Each row below is a small network's average activation on inputs in which a field has the value named, seen along a few directions.
Values that are neighbours, or in one group, have similar rows; names and order tell nothing.
Strong random noise was added to every row along 18 fixed directions; ignore it. To show where, here is one row again and again, with new noise each time:
[-196   40 -363  143 -187  543 -476  -40    3 -496  500 -161  289 -162
  344 -235 -307  112   63  166   -5  507  218 -296  201  872    1 -275]
[-112  -19   60  135  303 -163  309 -471  232  536  370 -226  244 -280
 -191  677 -228    4  -59 -404 -135  -63 -123  -72 -300 -151  311  329]
[ -72 -489 -444 -428  -22   34  276  222 -440  649 -468   66 -169 -358
 -351  -39  361 -259   69  174  281  649 -177   88 -330  551  252  357]
[ 411  212 -365 -149 -241  -27  206  261  307   32 -352   79 -150 -382
 -101  170   70 -106 -132   84  225  194  -64 -159  124 -137  -22 -173]
[-202 -129 -282 -302 -280   19  390  151   85  423 -152 -237  -91  147
  279   97  246 -234  220 -301 -325 -194 -393  261 -333 -531  159  139]
[-211  388  192  116  215 -103   98 -559 -119  -49  291  268  304  357
   29  447  154 -182 -216 -277  557  554   42 -270  -63  343  161  352]
[-470  -82  167  -61 -262  136  124  -42  -67 -365 -116  179 -381   24
 -148  -52  -22  318  -39 -349  272  174  -89  327  244  -88   92  -59]
[ 224 -350 -260 -111 -189  366  341  319  464  236 -215 -132  169   49
 -237   16  308 -191   33  169  122   17  232  367  -64  373   88  271]
[-238 -406  -90 -234 -301   78  303   97 -200 -157 -121  214   92  115
  189 -395  342  211  -34   43 -165 -130  -38  403 -272 -405  171 -243]
[-559   14  -46 -652 -252  101  209   74 -595  -53  130  191  110  171
  -45 -463  -32 -549 -308 -177  -12  453 -260  314  -97  108  295   36]
[-348  101 -343 -266  225 -170 -132 -233  510 -206 -419  225 -176  153
  -35  352   63   37  -40   51  145 -270  265  135  270  -12  332  196]
[ 219   54 -102  160  195 -208 -266  143  120 -150  330  -96  112 -377
  464  104  -90  737   62 -105  -61 -568  263 -325 -149 -195 -251  -37]
[ 132 -206  363  638 -210  332  322 -110  -38 -229   38  174  -75  -51
 -207 -101  342  521 -136   50   41  157  144  170  -13 -215    4 -580]
[ 183   36 -125 -515 -118 -173  -64 -371   97 -317 -129  472  135  173
  130  116 -339  362  162  142 -121 -372  499 -301  444 -130  174 -141]
[ 133  114 -150    9 -107   25   24  315 -219  279 -208  -78 -501   91
  200   63   25  -12  302 -105   14   31 -142 -272  160  -79 -243  122]
[ 375 -404  405  -82 -306   97  -38 -137  181 -321  403    8  795   81
  236 -500  108  260  206   72 -197 -141    4  290 -332  -56  -63 -563]
[ 139   59   94 -170   73  120  173  -50   41  109   31 -118  -79  195
 -169  129  190  213  168  -37  -28  225  297   33  363  536    3  240]
[  86  643  419  216 -374  -70 -106  302 -241    0  -75  -16 -216   -4
 -194 -364 -245 -137  -14 -278  -16 -512 -244   -2  186  342 -234  -92]
[ -24 -121   68 -542 -183  181 -131  370  -39  -95 -409  146 -540 -168
 -583   20  249  274 -215 -529  457  446   93  246   75 -348 -426  443]
[ 330   13   91  342 -488  447  -59  -58  120 -177  -43  101  483  -14
 -447 -410   90  123 -242  144 -363 -124  233   75 -188  104 -254 -195]


Values of Fam:
c1: [ -98 -252  -13  -46  200  -41  234 -543  -99  201  299 -154  489  104
   -5  130    1  -67  237  319 -145  526   53  -10  -94  747  451   42]
c8: [-391   99  250 -465  255 -511 -573 -288  -44 -196 -264  265  300  150
 -271 -249 -160 -443 -118   98  126 -213 -111  247 -159  280  100  306]
c5: [ 361  204  326  -43  199   77  -93    7 -290  405   42   98  165  200
 -405  145  485  -55 -233 -242  233  153  377 -160 -299  218 -277  481]
c3: [  69 -171  263    7  183  169 -352 -195  224 -234  464 -219  162 -311
 -200  126 -179  461 -105 -159  -77  103  396   34  166   93 -172  -99]
c9: [-115  263  135  155  128  -87   71  103 -283  -53   77  -70    4   -1
   31 -444   68  -68 -209  213 -458 -337 -118  127   32   73  191 -432]
c20: [ 196  239  157  257  210 -360  280  -43  151  270  -63 -310 -356  340
  215  169 -101 -218  425  193 -197  -60 -375  -86  434   70   27 -191]
c16: [-108 -337  454 -198  463  -61   44  -33 -392   91  447   -3 -196 -247
 -206   26 -346  114 -152  -75  271  371   79   39  156   77  185 -129]
c13: [ 348  -69  413 -210  520 -138 -268  -49 -949  729  120 -167 -293  359
 -175 -122 -114 -235  403   72 -557  261  -47 -442   86   21 -425  458]
c14: [  48 -148 -446 -396 -293  -32  354  149 -303 -228 -187  263   52  561
  328 -257 -165   -2  177  407 -201    7  245 -147  459  -48 -290  519]
c11: [ -19  129 -203  114  101  -65 -179  -87  373 -180 -296  -55 -240 -186
  -70  289  -54   71  147   49  322  248  -88  -12  256  225   19   -5]
c4: [  46  455   88 -346  427  -87 -164  412   72  284  220 -555 -442 -275
  207  225  252 -333    2 -241   -4   32 -165  120   18  -36  252 -391]
c19: [  83  113 -190  230 -553  202  478  161 -105  144 -429  181 -194  182
  -83  145   84   17   35  -50  205 -264   34 -185  113   85  -90  478]
c12: [  97   10 -266  -50  167  165 -140  346  -95 -516  -19    5 -104 -157
 -188 -335  128  336 -469  224 -190  427  320   13  236 -239 -609  268]
c18: [ 749   65  567  715  226 -106 -331   44  237  278 -145   35   65    5
 -456  -47 -242 -724   -5  221  299   37 -349 -201  -71    1 -513 -145]
c10: [ 351   50  242 -402  -69  -99 -257   79 -308  126 -167  278 -105  350
   80  -67   58 -520  220  223  410   11  208 -265  192  296  123 -288]
c7: [-538  155  156  582  279 -215   52  -31  155 -147 -149 -113 -542   36
  125  242   86   58   -5  -41  294 -224 -299  175  209   67  270  -33]
c15: [  57  212 -183 -804  259 -202   -6   82  420   10   -2 -240  211 -132
 -204  214   17 -314  -17   43   75  473  117  211  320  575  196  278]
c6: [-102 -257 -455 -220   41  224  279  467  -19 -100  -76  222  187  134
  -83 -329  334 -302 -546  489  139   65  452  358 -105  193  139  179]
c2: [ 169 -239   59  205 -120   63  198 -602    2  361 -365  123   84  283
 -305  338   64 -107  309  227 -150   76   20 -196  -47 -120  180  143]
c17: [ -97 -576  -64 -174 -191  213 -183 -396 -529  201 -131  363  308   57
 -189   64   12  178  118  -19  323  427  190 -293 -566  100   10  455]
Each value of Fam is a pair of two hidden parts, and every pair occurs once (5 first parts, 4 second parts).
Q: c5 and c11 share the first part; c5 and c9 share the second. Which value has the first part of c9 and the second part of c11?
A: c4
Q: c8 and c20 share the first part; c8 and c2 share the second. Which value has the first part of c2 and the second part of c20?
A: c16
Q: c19 and c13 share the first part; c19 and c3 share the second. Which value has the first part of c3 and the second part of c13?
A: c14

Values of Ref:
j9: [-212  260 -202 -144 -414  350   -9   82  221 -216 -351   44 -153   -9
  -73  114  352    0 -237 -153   78 -237  167  180  -61 -153  262 -122]
j19: [ 202 -612   74 -206 -359  358 -255   62 -313  103  206   66  -88 -252
   91   92 -371  181  433 -246  332  281   83 -350   -5  -28 -209    7]
j10: [-104 -188 -384  480  -96 -273 -212    3  180 -104 -477  119 -142 -409
    1   40 -362  510  316  268    9 -746  -56 -161  -77   69 -153  271]
j8: [ 485 -497 -226   42  108 -120  229 -257  168  144  260  243  531 -136
  301  160 -475 -113   62  345   71  101  -89 -454 -159 -491   50 -144]
j7: [-189  249   60    5  690 -330  302   45  -23   -4  522 -101  155   63
   35   46    3 -127 -469  101   59  389   18  105  131  133  113  276]
j12: [   7  190  188  -93   54 -238   65  -64 -281   19  416   16   28  192
  619  -30 -124    1  328 -133   -2 -177 -158 -214  153  161  106 -193]
j20: [-359 -508  -90   52  164  437 -464  -64   94  529 -228 -169 -651    0
 -206  387 -181 -179  578  -73  -60   37  160   67   83  158  327 -173]
j6: [ -78  282  -30   59  235   35 -370  376   57  152 -152 -216 -354 -487
 -541   59  166 -202 -618 -249   89  161  -67   -3 -256 -267 -332  163]
j13: [-411  388  -25 -304  345  -32 -113  456 -151 -220  408 -141   37  138
   27  -89  163 -236 -502 -202  320   79  324  203   36  428 -155  588]
j5: [ -38  404  157  318  266 -326  264  132   31  108 -437 -111 -303  369
 -242   17  434  159 -103  101  -97 -542   90  269  150  145  -82  485]
j14: [-100  329  -12 -355  228 -130 -107  -90 -580  -54  -11  197 -192  590
  237 -310   76 -359   38  134 -447  246 -119 -137  288 -204  -87  -33]
j18: [  55  127  364  289  164  -47  305 -364 -117  165  265  248  -92  407
  228  295 -432 -274   27 -136  -88 -270   -6 -291  146 -598  316 -247]
j17: [ 183 -597  403  -25   55    3   53  -58 -365  -28   80  294  120   74
   21 -220  211  457  175   69  216    6   99  113 -383 -285  -21 -344]
j3: [-253   72 -106  186 -336  378  -64  256 -411  -47 -208  323 -322   -9
 -121 -175   84  110 -344  -80  230 -240  364  -93  -33    3   76 -151]
j1: [  32  -59  380  244    1  231 -302  173  -79 -105 -156  -25 -386  149
 -264 -124  240  333  -92 -139  -46 -312  182  127   35 -213 -337   -8]
j15: [ 288 -208  487  224  -79   96  323   38 -103  467  452 -403  450  146
   -1  -73  -50  -55  399 -209 -210 -223 -161  120 -268  377 -208  488]
j4: [ 142  257  -53  506  120  -65  306  260  -34  337  -89  -61 -249  370
  303  297  515 -143  -39 -111  114  -58  -95 -129 -120 -294 -207  161]
j16: [ -32 -515 -192  169   40  300  279  -56  209   84 -117  -57 -211  -24
 -292  297 -175  -53  -78  122  107  635   46   15  126 -450  -45  129]
j11: [ -85  408  207  -24 -220  -14  212  -61  112 -165  429 -473  257   24
  199  -45  351  174   43 -326  -40  389 -133  206  124  707  -79  127]
j2: [-307  224  -20 -137   -1  361 -246 -106 -135 -145 -236  270 -538  407
 -108  206   67 -306  -13 -140  234  396  234  -30  335 -102  135 -166]
The values of Ref form a network in which each value has 4 neighbours.
Q: Name the neighbours of j10, in listed order.
A: j13, j5, j15, j2
Q: Name the neighbours of j3, in listed order.
A: j8, j7, j6, j4
Each value of Ref is a pair of two hidden parts, and every pair occurs once (5 first parts, 4 second parts).
Q: j18 and j14 share the first part; j18 and j8 share the second. Which value has the first part of j8 and the second part of j14?
A: j12
Q: j9 and j15 share the first part; j9 and j16 share the second. Which value has the first part of j16 and the second part of j15?
A: j13
Q: j11 and j6 share the first part; j11 and j19 share the second. Which value has the first part of j19 and the second part of j6?
A: j1
Q: j4 and j3 share the first part; j4 and j20 share the second. Which value has the first part of j20 and the second part of j3?
A: j7

Values of Rugip:
g6: [-297  -24  -23  -95  200  -59 -264 -373  191 -110  267 -199  210 -289
  -50  148 -388  -80    5   -8 -101  109  -69    9   77  362  305  -36]
g14: [  19   -2   12  380  369  138 -213 -300  392  -96    8 -118 -212 -355
 -290  336   55  219 -117  178 -158  221  207  -28  148 -170  239 -585]
g9: [-282   16  -24 -156   79 -161  -30    9   74  -10   15   -2  -40   48
  159   55  -23 -113   21 -127   73 -244  -64  188  -44  -15  219    6]
g8: [ 128 -162  154  537  319 -108  199   51   37  347  -63  -55 -266   94
   56  226   -6   79  252  153  113 -250  -29  -37   82   51   43    5]
g1: [ 122    8  -14  267 -118  108  174  -90   88  258 -583  186 -374  319
 -257  238  265 -281  228  159  372  376  -96  -56  205  274   57   42]
g4: [  -9 -111 -331  116 -179   -3  227 -215  -46 -154  -73  166   74 -281
  169   70  199  795   60  172 -224 -179  307 -159   12  130  225 -206]
g12: [  55 -102  276  591  -69   32  199 -113 -166  142 -300   50 -198  138
 -429  -20  -21  349  148  115  -70 -236   61   -1  120  302 -206  349]
g7: [ 168   28 -133  196 -171  205  296  125  159  389   10 -284   34 -151
 -166  189  -16  -25   -9  -73 -327 -249   24    7 -141 -115  -49  191]
g15: [  80 -109  -47 -191 -156  -94 -176  147   32  110 -243  106   42 -246
 -144  -21  -77    9   25 -185  196 -228 -101   25 -288 -114 -154  205]
g5: [-197 -176  -82  243  174    0 -169  151  -31 -118 -209  -10 -373   41
  129  -48  204  -41  -21   82  154  266 -235   32  -80 -411 -175  -93]
g3: [-127   37  256  406 -248  139  -96  116 -121   32 -103   11   -4   26
 -329 -327 -100  117  -38   -8 -129 -617  105  204 -103  353  -78   67]
g13: [-395   10 -400   94   83  109 -228 -271  -43  191 -414  -72 -411  175
 -239  183  -63 -234  122   72 -356  309 -147 -134  160  -93  -22  315]
g2: [  51  112 -286  178  330 -444 -115  268 -199 -141  143  130   62 -316
  354 -101 -307  272 -119  141  344 -196  -83 -371   -4  264 -322  428]
g11: [ -32 -227  155 -521  350 -251   42  108   81 -190  374 -148  236   15
  212 -246    4   33 -129   60 -359 -236   70  383  -42 -461   78 -112]
g10: [ -14  132  237  209 -249  261 -137 -171  262 -153  -92 -203  131   42
 -422 -326  158  150  -21 -104 -459  -17 -107  353   42  177 -108 -178]
The values of Rugip form a line.
Q: A walk along Rugip starts at g6 and steps to its neighbour g11. Put g1, g12, g3, g13, g2 in the order it reaches them.
A: g12, g13, g3, g1, g2
Q: Name the neighbours of g15, in listed order.
A: g9, g8
Q: How many steps from neighbour to neighbour lead from g4 to g14, at the fewest?
A: 6
